A small network was shown many inputs. Here are its activations along a few directions, one row for each input.
Each table varies a few parts of the input and shows all the possible inputs, shuffled.
A made-up example of a description, with smaller parts first: one of 2 separate values, together with either a single point or one of 9 places around a ring or (one of 4 places along a line, together with one of 8 places around a ring).
Shared parts are said once, and a part with two or three values counts as separate values.
(in the rows, 128 means zero)

Other details of the inputs vary at random and push rows far along two fixed directions, the same in every table; ignore that.

Rows:
R1: [ 68 137 113 145 107 222 206  95 121 146  44 125 190 117]
R2: [174 221 122 170 184 138 111 216 152 143  98 143 197 130]
R3: [ 99 141 123 133 142 120 111 133 130 120 114 122 121 128]
R4: [164 169 147 144 143 157 148 167 127 138 100 128 136 141]
R5: [107 160 161 170 172 182 132 153 139 146  92 142 154 108]
R6: [127 158 139 167 158 106  80 147 158 123 138 129 142 103]
R7: [ 77 111 112 128  82 191 189  72 125 133  75 117 162 125]
R8: [ 70  69  91  96  56 144 187  59 111 140 112 128 113 136]
R9: [151 128 132 116 129 135 126 143 108 131 134 124 105 111]
R10: [153 179 130 150 129 133 138 149 132 131  98 112 156 133]
R11: [171 180 149 157 230 103  56 210 154 103 168 141 154 134]
R12: [115 125 126 118  68 174 194  74 121 138  57 112 159 147]
R13: [175  83 128  89 103  79 102 110 117 105 190 117  87 128]
R14: [ 46 149 132 160 122 219 179 109 127 175  26 149 170 103]
R15: [166 119 125 104 129  94 100 150 112 126 175 133  87 118]
R16: [104 142 115 128 103 177 162 120 106 148  65 115 146  99]
R17: [ 91  95 154 128 113 171 156  88 132 141 100 137 134 126]
R18: [179 154 122 145 184  75  64 197 146 113 217 139 104 125]
R19: [210 179 133 166 218  52  33 224 158  94 241 124 116 119]
R20: [153 207 155 167 181 217 128 188 126 138  72 130 193  96]
R21: [110 134 131 124  64 181 193  74 117 139  52 105 148 142]
R22: [130 158 135 139 154 215 165 159 109 152  62 148 189 108]
R23: [146  90 129  94 139  41  68 133 128 103 217 132  49 153]
R24: [ 79 141 136 134 119 171 142 100 129 121  72 117 149 130]
R25: [ 72  58 142 106  77 145 169  61 111 149 114 130  73 128]
R26: [109 164 114 143 135 201 164 145 112 154  46 137 203 101]
R27: [119  64 131 102 113  74 110 103 131 135 186 148  71 136]
R28: [163 125 135 109 106 112 141 134 119 134 141 132  94 156]
R29: [109 117 116 112  82 146 157  92 102 134  95 105 126 106]
R30: [169 206 117 184 203  96  64 211 159 108 172 121 163 103]
R31: [150 100 133 100 103 117 131 110 102 121 152 114  89 118]
R32: [137  79 109  86  46  64 150  71 111 123 150 101  63 154]
R33: [ 92 162 130 142 101 230 180 107 109 150  25 112 186  97]
R34: [145 192 120 158 213  96  58 207 157 119 146 148 165 126]
R35: [100  94 111  97 106  71 103  99 123 116 160 124  77 144]
R36: [199 154 141 163 229  24  15 225 170 108 242 158 121 118]
R37: [ 76 119 124 145 126 156 152 106 133 153  82 148 161 113]
R38: [ 83  84 109 111  55 145 171  51 119 120 117 102 109 128]
R39: [128  97 133 105 149  97 105 127 125 114 163 140 106 153]
R40: [123 200 127 170 212 147  93 196 149 127  97 149 201 123]
R41: [108 183 118 147 136 201 152 158 114 160  50 132 181  94]
R42: [155 141 148 128 112 152 163 127 118 131 105 119 124 148]
R43: [165 166 133 170 193  57  38 181 175 109 186 138 148 106]
R44: [198 202 120 157 172  68  72 213 153 125 162 129 141 133]
R45: [102 100 117 115 111 172 174 108 117 143 118 143 127 136]
R46: [113 222 117 191 190 200 129 203 146 149  75 142 206 100]
R47: [160 156 114 135 148 108 100 160 128 122 136 121 158 103]
R48: [170  89 139  94  80  98 146  91 123 113 154 116  95 165]
R49: [131 102 122 120 119 116 131 122 122 121 169 121  85 131]
R50: [ 85  91 142 121 109 147 148  99 121 154 119 146  95 126]
R51: [ 78 138 149 133 143 210 166 122 114 142  57 133 138 134]
R52: [137 144 131 147 163 162 139 152 134 126 133 133 158 125]
R53: [133 163 142 141 154 218 166 153 111 147  61 136 188 105]
R54: [ 90 107 136 125  91 208 188  79 115 133  89 117 131 131]
R55: [116  28 119  55  83  45 111  68 112 108 207 130  32 169]
R56: [ 73 100 152 134 117 199 184  88 122 154  69 143 147 122]
R57: [126  36 132  66  84  34  99  65 112  90 218 107  19 163]
R58: [ 99 199 139 195 189 179 116 181 152 154  67 144 184  89]
R59: [124 149 162 163 163 155 107 148 148 132 121 137 141 113]
R60: [182 174 155 151 211  74  30 201 157  90 200 126 120 135]
R61: [119 159 136 168 163 109  91 152 151 130 132 131 141 101]
R62: [106  55  94  67  43  97 157  60  97 136 135 120  85 126]
R63: [159 105 138 106  97 125 165 106 117 126 126 122 115 159]
R64: [136 107 145 110 145 104  97 121 136 101 162 126 110 150]
R65: [ 69 158 129 164 149 198 158 135 140 170  47 157 188 105]
R66: [139 112 149 109  74 164 180  84 113 130  95 112 114 156]
R67: [182 188 128 159 217  23   8 211 162  85 215 121 121 123]
R68: [131  70 113 102 107 103 140 101 119 121 179 132  97 145]
R69: [119 132 129 116 123 202 173 133 103 155  72 147 155 114]
R70: [188 180 119 151 173  89  60 190 145 110 161 121 166 101]
R71: [161  36 120  61  49  54 155  64 105 116 185 123  52 177]
R72: [159 146  98 147 167  69  80 173 149 111 191 134 145 122]
R73: [140  95 126 116 117 120 130 108 133 110 171 121 113 138]
R74: [114  52 109  75  86  25 100  65 124  92 199 111  61 154]
R75: [138 158 124 139 115 155 168 125 128 138  74 120 172 140]
R76: [115  64 117  82  86  44  97  68 132  90 186 110  76 152]
R77: [166  62 121  72  68  61 141  93 114 122 183 130  58 172]
R78: [126  68 104  82  45  89 173  60 108 130 126 117  99 162]
R79: [ 86  48 118  98  69  72 138  47 126 127 155 122  82 128]
R80: [105 109 102 125  97 112 139 106 124 124 144 112 103 121]
Description of these inputs: one of 2 separate values, together with one of 5 places along a line, together with one of 8 places around a ring.
The inputs of R62 and R65 match in every part but the place on the line of 5. If R22 is changed in the same way as R62 into R65, which row does it become?
> R36
The inputs of R63 and R53 match in every part but the place on the line of 5. If R78 is changed in the same way as R63 into R53, which row does it become?
> R26
Change only the place on the line of 5 in R61. List by row number the other rows that result.
> R10, R29, R30, R67
A walk changes only the place on the ring of 8. It starts at R46 and steps to R8. List the rest of the walk in order.
> R72, R1, R7, R38, R30, R80
Change only the choice among 2 separate values in R51. List by row number the other rows that result.
> R3
Change only the choice among 2 separate values in R14. List by row number the other rows that result.
> R50

Rows:
R81: [105 171 127 174 171 150 101 158 152 137 119 137 156  93]
R82: [ 93  61 111 105  86  68 112  80 118 133 168 129  80 109]
R83: [158 181 107 140 145 176 153 181 114 150  95 135 182 107]
R84: [ 34 101 132 121  88 189 175  58 113 136  52 119 134 118]
R85: [213 106 163 104 165  87  99 177 122 108 205 136  67 161]
R86: [185 221 136 162 180 154  97 203 140 119  96 121 186 120]
R87: [144 137  98 146 184  53  49 188 142 120 213 144 120  94]
R88: [ 33  93 133 131  89 204 196  50 126 135  52 124 161 130]
R89: [177  78 107  79  62  51 122  97 110 124 182 116  74 130]
R90: [169  91 110  94  61  68 130  96 113 116 183 102  70 139]
R91: [104 114 129 113  66 211 224  59 112 136  43 105 165 150]
R92: [135 172 179 168 248 172  83 213 145 134 144 170 143 125]
R93: [ 84 174 141 170 174 155 118 150 159 137  80 143 177 137]
R94: [159  90 120  85  70  54 134  82 128 107 160 110  77 179]
The inputs of R81 and R90 match in every part but one. If R92 is changed in the same way as R81 into R90, which row does it become?
> R85
Describe the family of inputs behind these rows.
> one of 2 separate values, together with either a single point or one of 6 places along a line
A walk changes only the place on the line of 6. It starts at R93 and steps to R88. List the rest of the walk in order.
> R84, R81, R82, R87

Rows:
R95: [173 162 139 142 168 121  99 176 141 125 145 138 147 130]
R96: [ 41 128 129 139  94 236 214  82 111 174  14 140 166 115]
R97: [132 160 130 158 180 109  93 173 151 133 145 148 148 126]
R98: [ 65 115 136 127 107 184 159  84 116 138  71 122 132 117]
R99: [141  80 133  97  98 103 145  95 114 121 154 122  87 148]
R100: [135  78 110  86  60  85 152  70 116 111 152 104  88 159]
R101: [137  86 128  96  87 117 143  99 108 124 158 119  75 137]
R102: [127 119 123 133 143  86  84 130 140 111 178 122 111 107]
R103: [144 205 148 183 232 130  56 212 162 114 138 141 176 114]
R104: [158 156 131 137 134 131 124 151 129 129 121 124 144 123]
R105: [127 118 134 125 147  74  87 136 143 115 166 134  98 142]
R106: [102 130 133 133 130 128 122 124 132 134 112 131 117 125]
R107: [149 117 110 108 139  83 100 146 124 117 171 134 114 133]
R108: [ 97 116 131 135 141 138 122 115 137 120 134 130 137 120]
R109: [142 173 121 145 125 158 147 145 128 131  88 113 166 126]
R110: [ 81 131 133 125  79 240 229  78 106 155  13 125 176 139]
R111: [137  68 122  84  67  91 149  72 114 118 154 117  83 154]
R112: [166 118 134 116 139 100 107 146 128 114 182 130  95 143]
R113: [100  71 115 112 101  95 129  87 132 125 161 133 100 131]
R114: [131 114 113 136 136  78  91 135 142 123 176 131 111 109]
R115: [187 201 130 164 175 116  91 199 145 121 135 125 167 117]
R116: [160 183 145 161 177 162 124 185 131 136 105 133 165 114]
R117: [125 180 144 155 145 220 164 155 124 156  47 137 189 112]
R118: [116  65 100  75  69  89 141  79  99 126 154 120  78 132]
The inputs of R116 and R99 match in every part but one. If R102 is changed in the same way as R116 into R99, which row does it become?
> R108
Describe the family of inputs behind these rows.
> one of 2 separate values, together with either a single point or one of 5 places around a ring or one of 6 places along a line
A walk changes only the place on the ring of 5. It starts at R106 and steps to R96. List the rest of the walk in order.
> R114, R102, R98
Change only the choice among 2 separate values in R101. List by row number the other rows that result.
> R112

Rows:
R119: [ 94 120 144 125  93 160 172  77 125 127  75 117 134 155]
R120: [109 137 110 135 145 123 110 148 132 139 123 143 140 107]
R121: [110  64 142  81  89 137 162  82 107 131 130 135  75 160]
R122: [117 143 135 146 144 167 135 137 130 130 111 126 145 106]
R123: [118 141 121 142 147 142 122 152 121 149 126 141 138  96]
R124: [135 140 143 129 149 140 114 148 126 128 128 137 123 127]
R125: [186 157 112 112 108 152 164 148  96 128  96 107 160 126]
R126: [ 92  70 125 102  68 131 157  58 114 121 126 108  90 133]
R127: [106 154 114 153 138 113 121 132 149 128 103 127 164 129]
R128: [128 154 135 146 145 124 106 135 143 115 125 114 138 124]
R129: [140 144 142 140 158 151 122 151 131 126 132 138 140 122]
R130: [175  93 115  85  32 121 184  81 100 140 116 107 105 136]
R131: [160 103 113 118 131  25  58 135 142  99 226 119  86 127]
R132: [128 136 130 141 147 140 118 150 122 139 132 131 121  99]
R133: [138 134 139 134 152 144 123 153 119 140 135 143 121 115]
R134: [136 156 145 141 153 137 114 140 139 118 120 127 144 139]
R135: [106 148 126 139 141 156 125 142 126 142 101 136 148 107]
R136: [107 148 111 145 143 122 116 135 144 130 112 132 160 120]
R137: [102 138 110 144 145 154 136 140 133 143 109 144 163 102]
R138: [134 142 152 133 153 152 135 138 137 124 112 135 141 158]
R139: [132 130 148 132 159 175 149 156 117 150 113 153 131 131]
R140: [158 102  90  79  24 124 196  80  93 135 116 101 103 152]
R141: [162 118 114 119 136  13  50 134 149  95 222 114  90 132]
R142: [113 131 106 140 148 127 119 154 125 152 131 149 138  95]
R143: [115 160 128 152 136 119 119 130 145 123 107 118 158 130]
R144: [184 104 141 110 138  10  70 133 151  87 225 119  70 180]
R145: [112 135 109 144 142 123 115 140 140 131 127 137 153 115]
R146: [135 142 143 140 148 148 122 141 133 123 124 132 141 134]
R147: [141 133 151 134 157 153 132 148 134 125 126 140 137 152]
R148: [150 131 149 131 165 145 128 156 133 126 144 145 130 142]
R149: [125 165 138 157 142 124 115 135 148 114 108 110 148 131]
R150: [ 87  75 127  95  71 139 156  66 106 131 115 115  83 125]
R151: [ 88  75 115 101  77 134 160  69 111 134 129 124 106 119]
Describe the family of inputs behind these rows.
> either one of 3 separate values or (one of 5 places along a line, together with one of 6 places along a line)
Which of the alternatives is R130?
> one of 3 separate values
A walk changes only the place on the line of 6. It starts at R132 and steps to R150. List the rest of the walk in order.
> R122, R126, R128, R149
